Each row below holds a small network's activations on one input, seen along a few directions.
In each table, some parts of the input vary, and every possible input appears once, in random order.
A made-up example of a description, with smaller parts first: one of 5 places around a ring, together with either a single point or one of 9 places around a ring or (one of 3 separate values, together with one of 6 places along a line).
Shared parts are said once, and a part with two or three values counts as separate values.
(in the rows, 100 means zero)

Other details of the inputs vary at random and push rows far along two fixed directions, the same in every table; ignore that.
To show where, the next rows are all for the same input, with only those details redrawn:
126 106 116 81 77 111 123 132 114 59 115 91 145 34 92 121
62 64 102 117 95 101 100 83 82 105 118 129 63 119 112 84
72 89 84 95 110 79 103 103 80 87 117 138 93 106 121 66
86 110 74 74 117 64 107 123 83 68 115 142 124 87 124 56
111 85 126 102 70 125 118 112 113 77 117 88 114 52 89 131
59 63 99 119 99 98 97 81 79 107 117 132 59 125 116 80
91 82 108 100 87 106 109 104 97 83 116 110 101 80 103 100
104 107 96 81 97 88 114 126 97 65 114 116 131 63 107 89

Table:
x1: 60 83 104 114 118 79 85 82 81 101 95 94 68 181 77 120
x2: 102 135 90 78 86 90 99 103 122 128 51 137 78 132 113 24
x3: 115 73 112 145 84 105 101 51 105 123 64 67 72 109 109 108
x4: 154 102 134 95 66 119 104 101 116 91 78 53 110 83 103 117
x5: 110 135 87 101 120 60 96 106 97 97 72 85 152 76 93 127
x6: 125 125 99 85 73 108 122 109 96 76 101 85 144 14 99 130
x7: 75 75 108 148 80 119 113 60 92 116 102 94 76 68 100 128
x8: 112 135 103 71 107 71 87 123 94 92 92 88 143 98 99 119
x9: 74 107 74 75 132 60 113 126 81 58 118 136 119 99 115 53
x10: 69 94 92 116 112 74 71 61 69 140 77 101 74 144 106 115
x11: 92 149 71 73 125 119 88 114 131 149 93 146 92 111 110 62
x12: 133 68 141 119 66 141 118 86 125 80 84 29 78 117 73 141
x13: 112 87 110 124 101 152 77 86 103 142 126 76 74 110 93 129
x14: 103 85 92 116 98 84 87 53 77 128 65 93 61 140 130 71
x15: 152 136 78 109 122 114 105 119 117 105 104 71 158 33 86 137
x16: 142 115 93 108 101 141 92 97 108 128 111 64 119 56 85 145
x17: 67 114 64 73 127 66 117 121 71 45 114 125 119 106 109 60
x18: 107 70 112 127 121 142 87 94 114 127 133 80 69 130 74 119
x19: 114 121 102 76 112 61 91 130 103 85 91 96 142 107 91 117
x20: 91 77 85 122 131 116 70 86 94 142 127 113 63 148 106 87
x21: 74 150 70 55 86 86 117 122 112 107 88 168 117 78 113 32
x22: 96 75 141 122 53 152 107 83 101 104 116 76 79 65 92 146
x23: 110 90 91 90 122 66 102 106 98 83 85 101 87 150 117 53
x24: 52 122 106 93 92 96 77 87 125 149 64 134 57 149 89 91
x25: 171 109 122 79 79 97 114 127 128 65 78 60 142 70 98 105
x26: 85 72 136 119 99 100 92 92 108 108 98 72 78 143 64 150
x27: 112 134 52 74 160 82 90 127 89 77 125 108 130 125 96 65
x28: 82 58 126 124 72 130 106 83 100 103 118 100 69 93 94 119
Q: What do these inputs look like to the network?
A: one of 4 separate values, together with either a single point or one of 6 places along a line
Q: Changing only the choice among 4 separate values turns x5 into x3. The same change can be made to x19. Which row results?
A: x25
Q: A walk changes only the place on the line of 6. It starts at x27 and steps to x18. List the rest of the walk in order.
A: x20, x13, x16, x15
Q: Which other rows agree with x6 in the choice among 4 separate values? List them by row number.
A: x7, x9, x17, x21, x22, x28

Table:
x29: 103 53 132 126 80 110 100 75 101 106 99 77 72 108 100 127
x30: 129 117 117 98 81 108 123 108 104 62 96 59 150 34 85 149
x31: 45 62 114 122 75 110 87 64 83 139 97 131 25 156 107 82
x32: 60 43 109 127 99 98 85 62 73 119 106 110 28 172 107 93
x33: 153 141 96 40 107 81 119 166 116 33 112 75 190 35 89 120
x34: 103 66 127 123 74 135 102 86 105 101 107 81 68 122 87 111
x35: 84 62 132 137 78 106 107 71 98 102 94 80 80 104 90 130
x36: 83 118 66 107 134 68 64 67 82 137 68 109 65 168 124 65
x37: 49 58 90 140 98 123 87 51 86 154 107 132 31 144 108 87
x38: 150 100 150 109 62 147 100 99 141 111 68 31 106 91 49 168
x39: 41 51 107 139 95 91 93 61 71 115 101 111 36 168 98 97
x40: 143 156 75 61 128 47 88 128 115 85 59 97 157 97 107 72
x41: 108 61 130 132 75 128 101 80 110 109 102 79 72 111 101 109
x42: 68 135 50 57 140 53 99 121 90 82 104 164 114 123 128 32
x43: 174 154 101 82 97 103 104 127 134 100 86 52 165 51 71 145
x44: 142 101 151 106 73 154 104 103 142 123 81 28 110 94 54 176
x45: 125 89 138 118 48 165 123 90 132 104 93 55 100 40 80 163
x46: 59 56 107 130 106 121 81 66 85 126 120 111 31 173 107 81
x47: 81 134 43 59 148 33 104 126 74 71 97 160 114 130 128 8
x48: 118 147 68 62 137 71 108 149 104 68 110 123 156 63 106 66
x49: 101 127 91 80 90 92 104 108 90 96 90 113 118 68 120 86
x50: 134 138 120 70 79 117 111 140 126 79 108 91 161 22 82 132
x51: 138 73 147 120 58 151 113 84 113 92 104 35 100 51 80 178
x52: 136 133 110 77 87 124 118 140 138 73 108 90 157 24 80 134
x53: 92 124 36 66 159 28 87 116 56 83 111 150 130 116 138 39
x54: 84 125 45 67 166 28 81 128 66 79 116 153 123 126 138 44
x55: 86 117 104 74 90 97 100 113 103 97 108 118 108 92 99 89
x56: 85 107 97 91 106 83 106 119 94 71 110 95 122 96 90 110
x57: 62 56 103 141 114 122 75 68 83 138 123 118 35 163 111 87
x58: 98 65 127 130 79 126 110 78 115 115 95 86 64 98 94 108
x59: 48 57 104 129 86 116 94 60 94 132 97 132 22 161 104 83
x60: 95 140 22 63 162 31 89 128 60 83 114 160 140 121 145 6
x61: 89 109 91 100 118 83 99 118 92 80 111 103 128 85 92 114
x62: 83 143 31 64 156 34 102 116 64 81 95 153 120 112 148 7
x63: 142 81 143 126 53 166 115 91 121 96 106 36 101 54 81 158
x64: 175 177 96 57 119 86 106 162 137 81 83 64 192 49 82 134
x65: 104 110 94 89 93 87 114 112 114 91 87 118 114 79 114 82
x66: 43 53 92 149 110 100 83 48 64 135 111 117 43 150 102 104
x67: 96 71 109 131 88 138 104 77 105 128 112 88 69 92 84 116
x68: 116 146 72 51 129 73 115 146 107 57 108 117 151 72 101 64
x69: 125 82 161 117 33 149 115 97 134 109 89 64 99 44 78 157
x70: 48 63 101 135 89 118 79 51 75 160 107 133 32 141 110 87
Q: What do these inputs look like to the network?
A: one of 6 places around a ring, together with either a single point or one of 6 places along a line
Q: Changing only the place on the ring of 6 turns x60 into x63. The same change can be made to x67. Which row results?
A: x62
Q: Which other rows agree with x68 in the place on the ring of 6? List them by row number.
A: x33, x42, x44, x46, x55, x56
Q: Which other rows does x31 become when the place on the ring of 6 takes its other values? List them by row number.
A: x49, x50, x55, x69, x70
Q: Which other rows does x29 become when the place on the line of 6 takes its other values? List them by row number.
A: x35, x41, x58, x65, x69

Table:
x71: 75 78 90 114 133 77 78 79 84 127 91 118 52 182 121 56
x72: 68 64 127 128 87 116 75 60 94 157 92 98 35 166 94 115
x73: 167 117 134 86 78 125 115 135 142 67 88 40 152 60 65 144
x74: 72 102 78 81 110 81 91 97 88 100 99 148 77 146 131 36
x75: 114 177 51 47 141 47 102 148 108 81 89 143 165 68 122 43
x76: 136 79 126 118 85 123 101 103 113 90 114 61 117 74 81 154
x77: 101 134 55 74 113 48 103 99 75 93 68 139 115 98 149 28
x78: 124 103 126 117 53 122 118 84 128 109 60 68 103 56 87 132
x79: 115 79 130 121 61 172 99 78 126 137 106 72 66 76 84 144
x80: 90 117 51 106 154 73 79 89 79 127 94 118 86 159 118 55
x81: 129 91 150 129 44 133 104 69 119 120 61 36 89 76 75 166
x82: 92 126 36 90 166 49 92 111 66 83 112 124 125 127 124 54
x83: 111 93 108 102 68 102 124 89 89 79 92 89 116 47 115 101
x84: 156 100 130 90 87 116 123 134 127 52 108 44 152 43 79 152
x85: 107 166 40 51 154 39 101 145 73 56 106 127 178 81 115 72
x86: 138 77 137 112 75 130 116 112 124 65 109 42 121 72 71 158
x87: 59 56 123 138 80 128 87 59 109 159 93 117 24 151 94 101
x88: 124 90 138 95 58 147 113 107 131 96 100 77 96 68 92 126
x89: 117 117 75 101 121 53 93 87 80 101 61 100 108 125 126 60
x90: 56 90 82 116 113 86 76 76 92 148 94 151 51 155 118 59
x91: 77 114 67 89 125 83 82 93 83 123 102 147 75 127 140 44
x92: 120 88 143 102 63 128 113 114 118 68 105 52 123 67 67 169
x93: 41 40 123 145 88 122 100 62 93 126 111 116 28 141 101 103
x94: 92 112 55 98 152 68 73 90 81 131 93 120 86 155 118 54
x95: 119 89 134 98 75 116 105 111 108 87 107 70 120 70 77 160
x96: 133 109 128 85 70 117 130 137 130 66 110 80 154 20 73 144
x97: 92 57 165 138 56 158 92 66 122 141 89 54 43 128 69 163
x98: 113 166 61 38 131 44 113 157 112 62 83 143 166 78 121 38
x99: 172 157 88 59 116 73 101 155 119 69 91 82 186 54 95 100
x100: 123 109 104 74 85 98 119 135 98 65 121 105 145 40 104 98
x101: 67 114 78 83 125 58 80 100 82 106 85 132 87 167 117 54
x102: 45 77 67 124 123 100 90 69 58 123 127 144 52 138 126 56
x103: 145 76 137 111 79 128 112 110 119 83 113 48 121 64 74 162
x104: 69 127 46 78 148 53 98 113 76 92 111 159 122 98 120 44
x105: 84 132 60 93 128 88 97 100 102 121 95 134 99 115 109 64
x106: 154 170 92 46 105 71 99 156 118 72 89 90 191 49 93 110
x107: 137 119 139 100 74 137 97 107 132 114 92 48 122 62 70 164
x108: 76 115 62 64 126 55 113 121 70 58 121 148 113 109 124 25
x109: 122 89 108 99 103 103 115 114 107 61 109 65 113 93 80 120
x110: 52 54 125 140 76 133 90 58 112 142 89 113 21 162 90 98
x111: 97 72 142 150 67 173 88 57 119 158 97 46 50 119 61 176
x112: 107 161 54 47 150 32 94 145 77 58 104 131 173 77 124 69
x113: 81 94 91 109 91 74 115 79 88 93 80 115 98 84 117 85
x114: 75 91 93 120 101 122 88 72 111 151 95 115 57 123 94 96
x115: 92 75 108 118 111 106 91 79 101 114 90 88 52 164 87 89
x116: 149 168 95 36 103 75 118 161 122 47 81 80 179 59 78 103
x117: 102 97 111 104 86 107 109 114 110 90 113 106 121 60 90 120
x118: 87 92 64 108 131 40 92 71 61 91 82 117 91 138 139 55
x119: 101 86 117 96 74 117 118 111 100 68 121 97 112 71 97 101
x120: 87 49 124 142 99 119 77 57 97 153 96 89 30 173 95 106
x121: 54 81 81 115 112 50 84 55 53 112 79 124 61 154 134 73
x122: 161 113 110 94 97 124 114 127 124 70 111 42 160 29 70 160
x123: 123 121 89 78 97 110 115 129 98 73 122 100 147 28 98 103
x124: 58 78 93 136 107 122 102 72 90 123 117 118 65 113 93 104
x125: 49 68 79 118 111 85 82 78 58 120 125 153 56 136 134 53
x126: 140 117 108 101 109 110 93 108 118 108 94 67 120 88 91 118
x127: 109 118 102 78 90 90 126 138 116 50 107 102 150 54 89 103
x128: 117 63 134 140 89 142 97 78 112 111 115 51 82 89 80 160
x129: 68 66 105 142 87 155 86 50 96 158 109 107 20 143 106 103
x130: 78 102 74 81 114 76 88 99 83 116 102 151 77 136 136 40
x131: 82 41 148 153 57 173 99 61 103 130 126 76 42 80 86 150
x132: 43 73 87 109 127 66 82 80 63 109 105 133 55 170 124 73
x133: 102 74 132 125 78 145 95 81 106 115 110 59 89 82 67 174
x134: 86 60 141 130 59 148 124 87 121 92 113 74 67 85 62 144
x135: 72 103 76 77 114 83 97 96 88 97 99 146 68 148 122 32
x136: 97 133 56 65 124 60 86 121 83 100 103 156 115 109 141 33
x137: 104 153 56 38 139 30 111 154 79 33 102 124 165 91 110 61
x138: 144 116 128 84 75 112 107 133 116 69 108 64 162 33 74 168
x139: 47 86 87 108 111 91 93 76 96 124 87 144 38 172 103 49
x140: 132 155 85 60 113 79 123 155 116 51 108 108 188 11 97 103
x141: 50 35 124 139 80 130 98 61 80 122 123 113 26 135 112 92
x142: 123 94 140 118 67 157 93 83 130 137 94 43 91 82 59 175
Q: Changing only one part turns x132 into x97. The same change can be made to x86. Which row results?
A: x73
Q: Changing only one part turns x124 into x105. The same change can be made to x95. Which row results?
A: x72
Q: What do these inputs look like to the network?
A: one of 2 separate values, together with one of 4 places along a line, together with either a single point or one of 8 places along a line
Q: Which other rows does x109 become when the choice among 2 separate values takes its other values? List them by row number.
A: x115
Q: Which other rows does x101 become when the choice among 2 separate values takes its other values? List them by row number.
A: x92
Q: Which other rows agree with x129 in the choice among 2 separate values and the place on the line of 4? List them by row number.
A: x74, x77, x79, x88, x91, x130, x135, x136
Q: Which other rows does x110 become when the place on the line of 8 takes its other values? List them by row number.
A: x75, x87, x90, x98, x105, x114, x139
Q: A walk changes only the place on the line of 4. It starts at x76 and steps to x138. List the rest of the walk in order.
A: x117, x125
Q: Which other rows does x77 become when the place on the line of 4 takes its other values? List them by row number.
A: x78, x81, x89
Q: Which other rows does x123 become when the place on the line of 8 takes its other values? List them by row number.
A: x100, x102, x108, x119, x125, x131, x141
